[104 167  91 172 162  93  83 141 127  93 153 112 140 101 159 169 172  92
 168 100 112 144 136 119 177 110 149 108 117 175  83  97] -> Q_661
[104 167  91 172 162  93  83 141 127  93 153 112 140 101 159 169 172  92
 168 100 104 176  84 156  91 128 166 142 170 145 162 117] -> Q_4
[ 87 138 136 155  91 139 167  99  89  84 158  97 146  92  94  83 159  93
 113  90  96 160  88  88 104  84 113 130 114 129  85 109] -> Q_490
[136  81  95 121 108  86 174 117 153 150 100 132 158  91 149 155 119 167
  83 134 145  99 106 156 144  89 142 146 114 114 129 163] -> Q_158
[177  86 171  89  92 117  93  92 129 177 172 132 122 139 106  78 120 161
 153 177 143 151 164 127 102 113 138 177 103 158 164 111] -> Q_857
[104 167  91 172 162  93  83 141 127  93 119 112 140 101 159 169 172  92
 168 100 104 176  84 156  91 111 166 142 170 145 162 117] -> Q_122
[104 167  91  93 162  93  83 141 127  93 153  94 140 101 159 169 172  95
 168 100 104 176  84 156  91 128 166 142 170 145 162 112] -> Q_333
[101 128 120  80 112  98 153 115 150 152 159 126 114 143 124 140 128 160
  83 165 120 105  99 133  99 104 133 165 117 118 131  91] -> Q_90
find: [136  81  95 121 108  86 174 117 153 150 100 132 158  91 149 155 119 167
  83 134 145  99 106 156 144  89 142 146 114 114 129 163] : Q_158
at: [115 150 152 159] : Q_90, 7
find: [104 167  91 172 162  93  83 141 127  93 153 112 140 101 159 169 172  92
 168 100 104 176  84 156  91 128 166 142 170 145 162 117] : Q_4
find: [104 167  91  93 162  93  83 141 127  93 153  94 140 101 159 169 172  95
 168 100 104 176  84 156  91 128 166 142 170 145 162 112] : Q_333
count Q_857: [177] : 4
find: [177  86 171  89  92 117  93  92 129 177 172 132 122 139 106  78 120 161
 153 177 143 151 164 127 102 113 138 177 103 158 164 111] : Q_857

[103 146 127 116 155 100 119 124  98 156 149 155 147 148 117 150] -> Q_471
[108 142 137 100 140 135 101 157 120 148 139 134 139 144 102 130] -> Q_55
[113 153 101 109 134 110 106 119 112 121 117 105 149 150 105 141] -> Q_950
[122 124  99 108 119 121 104 105 126  92  91  76 119 121 104 107] -> Q_190
[113 134 111 119 138 114 123 123 111 138 127 139 133 134 120 138] -> Q_98
[111 153 104 105 130 108 101 118 110 115 115  98 149 149 100 139] -> Q_576
[106 118 137  95 122 139  98 158 122 131 129 124 119 120  99 113] -> Q_266
[120 109  99 102  99 146 106 116 135 104  93 100 105 108 104 100] -> Q_265
[140 127 111 132 113 134 128 122 140 103 111  98 128 124 129 123] -> Q_935
[141 120 111  98 119 118  98  88 132 123 113 123 115 121 145 116] -> Q_642
count Q_190: [99] : 1
count Q_642: [115] : 1

[108 118  91 122 122 128] -> Q_3
[110 133 111 122 152 121] -> Q_821
[144 118 122  91 128 111] -> Q_458
common Q_821 Q_3:  : [122]
count Q_3: [127] : 0
at: [118  91 122 122 128] : Q_3, 1

[111  93 131 132 107 124 129 136 135 133 126 127 124 137 135 103  98 125
 131 108 127 128 118 128 142 137 131 130 134]  Q_430
[134 117 119 141 130 124 129 136 135 133 126 128 124 137 145 127 126 125
 131 132 127 128 118 121 142 140 131  87 124]  Q_792
[134 135 136 144 130 124 129 136 135 133 126 128 120 137 140 127  86 125
 131 111 127 128 118 128 142 137 131 130 134]  Q_870
[134 130 123 141 134 110  93 136 135 107 126 128 124 137 135 127 126 126
 131 132 127 138 141 128 138 137 131 130 134]  Q_606
[134 135 136 141 130 132 144 136 135 133 126 128 124 137 135 121 126 139
 125  87 127 128 110 128 142 137 131 130 134]  Q_828
[134 135 136 139 121 124 140 136  86 125 126 116 120 137 135 127 126 131
 131 132 127 128 118 128 146 137 131 130 134]  Q_520
[134 135 136 140 130 141 137 136 135 133 126 128 124 137 127 127 128 128
 101 100 127 128 108 128 142 129 131 133 134]  Q_956
[134 135 136 141 130 124 129 136 143 133 126 128 126 137 135 127 126 121
 131 138 119  89 118 128 108 136 131 130 134]  Q_532
[134 135 136 141 140 124 129 136 135 133 126 128 124 124 135 134 110  93
 131 132 107 128 122 128 142 137 131 130 126]  Q_314
[122 135 138 118  90 124 129 108 135 133 126 128 130 137 135 127 126 125
 131 135 142 128 118 128 142 137 131 130 132]  Q_131
[134 135 136 141 130 124 129 136 145 133 126 128 124 137 135 127 126 121
 131 139 127  88 118 128 119 118 131 130 129]  Q_697
[134 136 136  91 111 124 127 112 135 133 126 128 128 137 135 127 126 125
 131 144 131 128 118 129 142 137 131 130 122]  Q_988
at: [134 135 136 141 140 124 129] : Q_314, 0
find: [134 135 136 141 130 132 144 136 135 133 126 128 124 137 135 121 126 139
 125  87 127 128 110 128 142 137 131 130 134] : Q_828
find: [122 135 138 118  90 124 129 108 135 133 126 128 130 137 135 127 126 125
 131 135 142 128 118 128 142 137 131 130 132] : Q_131
at: [110  93 131 132 107] : Q_314, 16
find: [134 136 136  91 111 124 127 112 135 133 126 128 128 137 135 127 126 125
 131 144 131 128 118 129 142 137 131 130 122] : Q_988

[144 107 115 118 125 105 118 131 100 126 104 135 111]  Q_468
[159 112 123 123 110 133  95 126 103 105 139 104 111]  Q_105
[150 115 143 122 143 137 113 132 132 131 131 131 132]  Q_919
[145 108 136 117 107 163 115 110  83 131 126 108 112]  Q_541
[166 113 123 105 140 128  96 129 101 140 126 108 105]  Q_996
count Q_919: [133] : 0
common Q_919 Q_996:  : [113]
find: [145 108 136 117 107 163 115 110  83 131 126 108 112] : Q_541
count Q_996: [140] : 2
find: [159 112 123 123 110 133  95 126 103 105 139 104 111] : Q_105
count Q_919: [143] : 2

[129 128 133 154 148 133 131 120 118 154 139 153  98 152 121  96 143 166
 133 145] -> Q_200
[129 137 133 154 148 137 131 120 118 132 139 115  98 152 167  96 143 166
 133 145] -> Q_255
[129 137 133 154 148 137 131 120 118 132 139 115  98 166 121  96 143 166
 133 145] -> Q_591
find: [129 128 133 154 148 133 131 120 118 154 139 153  98 152 121  96 143 166
 133 145] : Q_200
count Q_200: [154] : 2

[129 161 155 141 131 123 105 116 110 137 144 145 105 132 106 142 128 133
 127 121 149 127 136 149 137 142 105 136 134 138 131 126 130 135 142 137
 132 123 132 108 140 147 148 139 116] = Q_213
[121 152 141 124 136 123 115 128 120 120 135 147 113 139 100 134 124 115
 126 121 134 131 138 141 121 128 120 140 129 141 129 120 143 128 145 128
 127 129 128  95 118 142 144 153 123] = Q_425
[131 144 148 134 118 124 122 135 118 139 133 136 118 124 109 137 124 125
 133 135 125 140 132 120 130 127 126 130 118 133 133 110 136 120 134 139
 128 131 148  90 129 141 129 155 140] = Q_419
[128 147 145 129 123 123 136 136 120 140 143 137 108 130 111 150 123 115
 122 132 137 133 138 133 123 120 130 134 125 146 130 113 149 126 127 135
 138 119 147  98 135 143 131 149 144] = Q_543
[132 133 148 140 116 130 110 130 118 145 124 131 109 126 109 141 133 132
 137 128 127 139 121 119 129 127 117 128 120 129 143 129 129 127 141 128
 145 128 152 105 132 132 130 165 138] = Q_24
[120 136 133 132 125 129 123 139 125 144 131 126 111 134 109 150 128 127
 122 131 135 137 131 123 114 113 128 131 118 145 133 114 148 117 131 136
 128 118 156 101 132 132 133 158 150] = Q_353
at: [129 141 129 120 143 128 145 128 127 129] : Q_425, 28
at: [133 132 137 128] : Q_24, 16
at: [120 143 128 145 128 127 129] : Q_425, 31
find: [121 152 141 124 136 123 115 128 120 120 135 147 113 139 100 134 124 115
 126 121 134 131 138 141 121 128 120 140 129 141 129 120 143 128 145 128
 127 129 128  95 118 142 144 153 123] : Q_425

[125 172 124 119  92 124 166]  Q_994
[144  98 134 110 152 152 111]  Q_975
[109 144 122 144 115 144 140]  Q_581
[134 164 134 103 165 134 103]  Q_973
[102 105 124 178 147  89 123]  Q_97
[109 131 123 158 126 100 134]  Q_449
[135 148 128 135 111 139 136]  Q_231
[117 166 122 135  97 111 148]  Q_203
[117 165 122 163  98 111 148]  Q_525
[117 166 122 135  97 111 107]  Q_845
[132  84 133 134 164 135 107]  Q_493
[128 107 130 134 145 129 118]  Q_156
at: [132  84 133] : Q_493, 0
count Q_581: [145] : 0
count Q_973: [134] : 3
common Q_203 Q_994:  : [166]
common Q_449 Q_493:  : [134]

